These are the activations of a small neural network, seen along a few directions. Each row is one input.
Each table varies a few parts of the input and shows all the possible inputs, shuffled.
Descriptions start from the smaller parts, as in this example, which fits no table here: one of 8 places around a ring, together with either a single point or one of 11 places around a ring or (one of 2 separate values, together with one of 6 places along a line).
Shared parts are said once, and a part with two or three values counts as separate values.

Other details of the inputs shift rows strongly along two fixed directions, in all tables alike. That doesn't count.
These rows show it; all are for the same input, with only those details redrawn:
[  9  14  26  24  -1 -12 -22  -4 -37  13 -12]
[ 19 -16   2 -15  16 -18 -13  47   5  -2  29]
[-15   9   0   8   2 -14 -31  17 -16 -28  12]

Table:
r1: [ 21 -19 -14 -25  28  -3  18  18  12 -11  22]
r2: [ 12 -33  -4 -26   4  11   9  22  22  -4  21]
r3: [  7  27  16  16  -9  11  -2 -30  -6  19 -12]
r4: [-25  17 -19 -13 -13   5 -11  -3   8 -15  -2]
r5: [-29 -12 -18  11   0   3   3   1  -1 -27  -7]
r6: [-18  12  -4 -15  -3  12  -8  -9   4 -30   2]
r7: [-22 -10 -16   5 -18  12  -9  -8  -3 -23  14]
r8: [-26  14 -11  -8   7   1  -1  -2  10 -26 -12]
r9: [ 15 -17 -24 -25  26  -9  21  27  13  -4  11]
r10: [-26  15 -18   5 -13   7 -10   0  19 -14   0]
r11: [ 34  -7  42  -5   8 -10  -8  26   0  43  -1]
r12: [-28  -5 -16  -2 -12  10  -6   1   3 -23  -8]
r13: [-27 -10  -8  16  -2  -2   4 -10   5 -29  12]
r14: [35  4  8 -7  4  2 18  8 15 52 -6]
r15: [ 34 -34  20   3  13   6  28   1  -3  33  -3]
r16: [-13  13  -8  -8  11   0  -2 -12   1 -37   1]
r17: [-17  12 -34  -7  -8  -1  -7  -4  -9 -19   4]
r18: [-29  -3 -21   0 -20   8 -11  -2   6 -15   0]
r19: [  3   8  14  29 -15  14  -2 -28  -9  19 -11]
r20: [ 12  21   9   3 -12   6  -3 -34 -22  15 -13]
r21: [ -4  12   9   8 -21   9  -2 -24 -11  26 -27]
r22: [ -3  -1  38  31 -11  -3 -27  -2 -23  17 -17]
r23: [-27   4 -12 -10 -11  10  -7   0   8 -23 -10]
r24: [ 17  -9  -6 -25  21 -14  20  15  28  -6  26]
r25: [ 12 -13 -24 -18  22 -19  25  24  20   1  19]
r26: [  6  23  -1   4 -14   1   0 -26 -21  22 -25]
r27: [ -4  -3   0  22 -23   9   3 -21 -24  25 -21]
r28: [ 15  22   2  22  -4   5   2 -31 -23  16  -7]
r29: [  4 -31 -11 -18  14   0  17  29  28   0   7]
r30: [ 33 -29  25  -3  14   7  24   0   5  34  -6]
r31: [ 11  -7 -17 -24  19 -19  22  23  29   1  15]
r32: [  9  24  -9  23  -5   0   4 -22 -22  23 -18]
r33: [ 36 -34  17  -3   1  13  23   3  -7  35   0]
r34: [ 17 -10 -20 -37  11  -2  14  28  18  -1   9]
r35: [-19  15  -9 -14 -11  10 -13 -12   7 -22  10]
r36: [  1 -33 -16  -6  10 -11  25  28  26   3  18]
r37: [-24   2   2  -4   3   8  -4 -10  11 -33  -1]
r38: [-26 -11   7  21  -9  -6 -32  21  -9 -25  11]
r39: [-27   6   2   2   0  -2   0 -13  18 -28   7]
r40: [ 28  -3  17  -9  14 -11  31   4  15  45 -11]
r41: [-23  -4 -11  -1 -18  13 -13 -10   5 -22  11]
r42: [ -2   4  -1  36 -17   8   4 -18 -16  25 -19]
r43: [ 18 -15 -14 -19  24 -14  22  15  19  -6  30]
r44: [ 41 -12  -1 -15  11   0  25   7 -13  40 -11]
r45: [-26   5 -22  13 -14   7  -9   1  14 -14   2]
r46: [-22   5  -7  -9 -17  12 -14 -11  10 -22   9]
r47: [-16  15   7   3  -1 -14 -33  17  -6 -28   8]
r48: [-10  24 -17   0  -4   3 -10 -10   8 -25  14]
r49: [  7 -37 -20 -19   2   6  16  32  15   1  13]
r50: [  4   2   9  35 -16  13   2 -26 -17  18  -8]
r51: [-11  13 -11 -15  -1   7  -7 -10  -3 -34   3]
r52: [ 38  -6   9 -14  20  -7  28   5   1  37 -17]
r53: [ -9  13  18  19  -5  -5  11 -25  -3  19 -29]
r54: [  0  20  26  13   2  -2  10 -35  -6  12 -17]
r55: [  0  19  12   2  -8   9   3 -22 -16  17 -34]
r56: [ 13  12   8   7  -1   9   4 -31 -34   7 -17]
r57: [-16  26 -28   1  -5  -2  -8  -2   9 -18   2]
r58: [-30   4  -9  -3   1   3  -2  -1  12 -26 -13]
r59: [38 -8 20 -2  1 10 15  0 17 46  5]
r60: [-21  12  -1  -9   9   6  -3 -10   9 -33   0]
r61: [ 46 -11   4 -15   5   3  18  -4 -11  41   8]
r62: [ -3   8  43  23 -11  -4 -27  -3 -18  17 -19]
r63: [  2   7  25   6 -12  17   0 -29 -15  11 -23]
r64: [ 19 -16   2 -15  16 -18 -13  47   5  -2  29]
r65: [-10   3  13  27  -6  -5  12 -25  -8  20 -27]
r66: [ -4   1  24  26  -4   0  10 -33  -9  13 -15]
Describe the family of inputs behind these rows.
> one of 6 places along a line, together with either a single point or (one of 2 separate values, together with one of 5 places around a ring)
Changing only the place on the line of 6 turns r27 into r18. The same change can be made to r7. Which row results?
> r41
Changing only the place on the line of 6 turns r42 into r57. The same change can be made to r36. Which row results?
> r31
Start at r1 and move only the place on the line of 6, one step at a time. The first step leads to r16. Which rows follow, in order?
> r60, r37, r30, r15
Which other rows does r23 become when the choice among 2 separate values takes its other values? List them by row number.
> r63
Which other rows agree with r64 in the place on the line of 6? List them by row number.
> r1, r9, r17, r25, r28, r32, r43, r44, r56, r61
Which other rows agree with r55 in the place on the line of 6? List them by row number.
> r3, r4, r6, r8, r11, r14, r35, r40, r54, r60

Table:
r67: [ -1 -35 -28 -13  12   1  11  32  21 -21  20]
r68: [ 17  19  12  25   2 -11  -4 -12 -31  29 -17]
r69: [-46  34   2  22 -10  10 -16 -21  12 -34 -23]
r70: [ -6 -32 -22 -10  12  -1   5  37  15 -19  23]
r71: [-38  25   8  31 -14   2 -33 -17  -9 -36   2]
r72: [22  0 39 17 -3 -5 -4 -6 -2 32  1]
r73: [ 10 -16 -18 -31  20   2   3  25  16 -30  21]
r74: [-10   7 -12  -5   3 -25 -14  21   8 -18  23]
r75: [ 28  -8  20 -16  16   1  21 -20  -1  32  -9]
r76: [45 -8 -1 -6 18 -9 18 22 -3 43  7]
r77: [-32 -16 -19  -1   2   1   7  -8  14 -21   6]
r78: [-40  24 -17   4 -34  13 -15 -33 -10 -30  -9]
r79: [  3 -14  -8  -9  12   2 -10  35  28 -18  36]
r80: [  7  31   4  29 -10  -1  10 -42 -36  22 -31]
r81: [-44  34   3   3   0   1 -15 -20  -5 -43 -32]
r82: [-36  35 -10  25 -10 -16 -29 -13 -22 -32  -3]
r83: [ -1  19  32  23 -28   0 -24 -28 -35  29 -27]
r84: [ 30  -2  22  -3  15   4   6  -3 -22  21 -12]
r85: [ 18   9  32  11   8  -1  -7 -16 -34  16 -22]
r86: [ 22  -9   6 -13  -7  11  12 -14   3  47  -8]
r87: [ 32 -37   9 -10   4  -3  41   6  11  38   3]
r88: [  3 -15   4 -32  15 -18 -10  35  18 -26  32]
r89: [  2  22  27  31 -19  13  10 -54 -16  19 -23]
r90: [  2 -16 -26 -27  -1   9 -10  38  16 -11  26]
r91: [ -9  28  21  16 -21  12  -6 -29 -18  31 -53]
r92: [ 31  -3  14  14   3  14   9 -11  -1  27  -7]
r93: [-15  13 -28  -8  -5 -10   9  -6  10 -23  14]
r94: [ -5 -15 -16 -20  11   7   8  10  45 -13  34]
r95: [-11   0 -27 -10 -13  15 -15   7   3 -22   5]
r96: [ 16  11  19  23  -8  16  12 -31 -11  23 -16]
r97: [-45   4  -9  11  -3  -2  -1   0  10 -29 -23]
r98: [26  0 22 18  4 12  4 -6 -8 31 -5]
r99: [ -9 -32  -9  -9   8 -13  -3  41  18 -18  27]
r100: [ 38   2  -3   5  10  -5  17  -2 -11  35  -8]
r101: [ -1 -16 -13 -26  -6  -3 -18  41  19 -10  30]
r102: [-50   6   2  28 -16 -12 -26 -12 -16 -40  -5]
r103: [ 22 -25  19  15   7  -5  10  10 -15  34 -10]
r104: [ 34 -36   5  -5   8   2  37  12   4  37  -1]
r105: [ 46 -17  14 -25  18   3  30   7   0  28   1]
r106: [-45  43 -17  16  -5  -9 -12 -16  -1 -30 -27]
r107: [-20  10 -32 -10   7  -8   3  -7  16 -18  15]
r108: [  1 -15 -31 -33  -7  11   4  27  23 -12  24]
r109: [ -8  -2   4 -16  11 -10 -16  19   1 -31  18]
r110: [ 42 -21  11 -16   1   4   2  28   0  47   6]
r111: [-25  14  -6 -11  -5   1   0 -24  -4 -42   0]
Describe the family of inputs behind these rows.
> one of 5 separate values, together with either a single point or one of 8 places along a line
Changing only the choice among 5 separate values turns r93 into r89. The same change can be made to r68. Which row results?
> r79
Start at r88 and move only the place on the line of 8, one step at a time. The first step leads to r109. Which rows follow, in order?
> r85, r84, r73, r105, r111, r75
Which other rows agree with r110 in the choice among 5 separate values? List them by row number.
> r78, r83, r86, r90, r91, r95, r101, r108

Table:
r112: [-37 -12 -58  -3  -8   5   6  11  12 -36  10]
r113: [ 43 -20  45  -7   4  -5   7   4 -10  52 -12]
r114: [ 27 -34   8  -7   3   3  38  20  34  35  11]
r115: [-24  -3  12  20 -14  -7 -19  -6   1  -7  -2]
r116: [ 27  -8   9 -12  -6  13  23  -5  12  57 -17]
r117: [-24  -5 -17 -34  23  -4  -9  33  31 -61  28]
r118: [  3 -20  21   9   9   7   4  -5   9   3   2]
r119: [-27   2 -14  14 -24  16   6 -19   8   2  -4]
r120: [ -8  18  22   4  -4 -14 -15  -7 -17   7 -19]
r121: [ 31 -30   0  10   0   1  -2  25 -24  28   4]
r122: [ 15  28  -3   8  -1  -5 -24  -5 -29  -5   9]
r123: [ 32 -52  -4 -18  18 -17  18  42   1  15  22]
r124: [ 11  50  14  37 -11  -9 -25 -32 -51  23 -24]
r125: [ 28 -23  16   3  -2   6  29  -3  24  45  -8]
r126: [-11  28 -11   0   9 -26 -17  -2 -12 -25  11]
r127: [-15  -7 -11 -19  -3  11   5   0  24 -28   3]
r128: [ 30 -14  -8 -42   6  14  22  13  21  28   8]
r129: [-17   8   1 -12  19  -8  -4  18  17 -29   2]
r130: [-26  -1  -1  20 -23  11 -32   7  -9 -25  18]
r131: [-33 -24 -14  -7  14  -6   2  36  40 -41  37]
r132: [-18 -13 -11   4 -16  11 -35  22  13 -28  28]
r133: [ 29  11   6  -6  35 -20  15   7   3  12   5]
r134: [ 20 -12  16 -30  11 -11  -2  25   4   9  12]
r135: [-27   9  -8  38 -14  10   7 -46 -39 -20 -37]
r136: [ 27 -35  29  -3   1  -6  10  18   2  32  18]
r137: [-26   7 -25 -29   2   7  -1   9  25 -55  13]
r138: [-18  20  14  20 -16   9   4 -38  -6   5 -40]
r139: [-10  20   1  -3  -4   2   9 -16   4  -4 -22]
r140: [  0  25  -2  -4   0   5   9 -30 -11 -11 -17]
r141: [  3 -16   9   5 -10  16  16 -22  13  11  -7]
r142: [ 37 -15  42  -3   3 -12   9  10  -4  59 -16]
r143: [-18  23  16  26 -23   5 -36 -10 -23   5 -23]
r144: [ -6 -10   9  31  12  -1   8 -19 -34  -5 -23]
r145: [ 20   2 -26 -37   9   0  21  16  27  17  15]
r146: [  5  28  25  20 -15   1 -26  -9 -31  26 -27]
r147: [-28  -8 -39   7 -12  14   6 -15 -13 -25  -4]
r148: [-24   2  10   1   8   5 -11  -5   3 -33  -6]
r149: [ -7  -5   4  18 -18   5 -27  14   5   6   8]
r150: [ -6  32 -22   2   6  -9   9 -22   0 -20  -5]
r151: [ 42  -6  21 -19  32  -8  20  11   3  21   4]
r152: [-19  13 -28 -24  -7   9   1   2  18 -11   0]
r153: [-16  35  11  12  -3 -19 -19 -19 -26 -11 -17]
r154: [ 35  -3  19 -13  -1   4 -13  23  -9  28   3]
r155: [-31   1 -23   6 -21  18  -3 -16  20  -8   0]
r156: [ 48   5  33  -2  29 -14  25   1  -5  49 -16]
r157: [-32  -7 -15  20  -2 -19 -13   8 -20 -28  -3]
r158: [ -6  38 -23   3  -7   8   0 -47 -23  -8 -11]
r159: [  4 -47 -26 -18  34 -17  23  54  30 -16  30]
r160: [-26   8  -3  24 -30  26   1 -42 -14  -1 -14]
r161: [  8  24   5   2  -6   1 -26   1 -24  -4   1]
r162: [-29 -14   1   8   7   5  -3   6  14 -40  19]
r163: [-27 -16 -39   3   2  -4  16  10  12 -35   2]
r164: [-11  17  29  53 -33   7 -24 -26 -38  28 -25]
r165: [ 50 -16  37   0  -6  10  -6  15 -13  58  -8]
r166: [-37   4  -5  20 -20  16   1 -28   2 -36  -4]
r167: [-26 -12   3   8  -9 -11 -11  17  10 -18  20]
r168: [  1  14 -28 -22  14  -5  12  -8  11 -32  17]
r169: [ 23   0  -7 -27  23 -22  -2  21   1 -10  32]
r170: [ 10  29  13  13  21 -10   1 -30 -27  -6 -11]
r171: [ -2   5  29  15   8  -1   2 -10  -2  13 -26]
r172: [ -3  -3 -10 -17 -11  21   5 -11  10   7  -5]
r173: [-11  29  14   7  -4 -11 -20 -24 -32 -17 -12]
r174: [ 10   5 -28 -36   5   8  11   3  15  -4  15]
r175: [  6  -8   7   9 -21  25  12 -35  -1  36 -13]
r176: [ 34   0  -5 -23  11 -12  -9  46  12  17  24]
r177: [ 30   5   0 -19  14  -7  28   5  15  22  -5]
r178: [ -9 -27   3  -8  -3  -3 -13  20  19 -19  27]
r179: [ 35 -31  -3  10   4  -9   3  39 -12  39   5]
r180: [-36 -21 -19  -9  13  -4  -8  32  48 -50  33]
r181: [  5  36 -22   2  -1   0   8 -31 -12  13 -11]
Changing only one part turns r168 into r150. The same change can be made to r118. Which row results?
> r180
Changing only one part turns r124 into r122. The same change can be made to r120. Which row results?
> r134
Describe the family of inputs behind these rows.
> one of 2 separate values, together with one of 5 places along a line, together with either a single point or one of 6 places along a line
Which other rows does r152 become when the place on the line of 6 takes its other values? List them by row number.
> r116, r119, r145, r155, r181
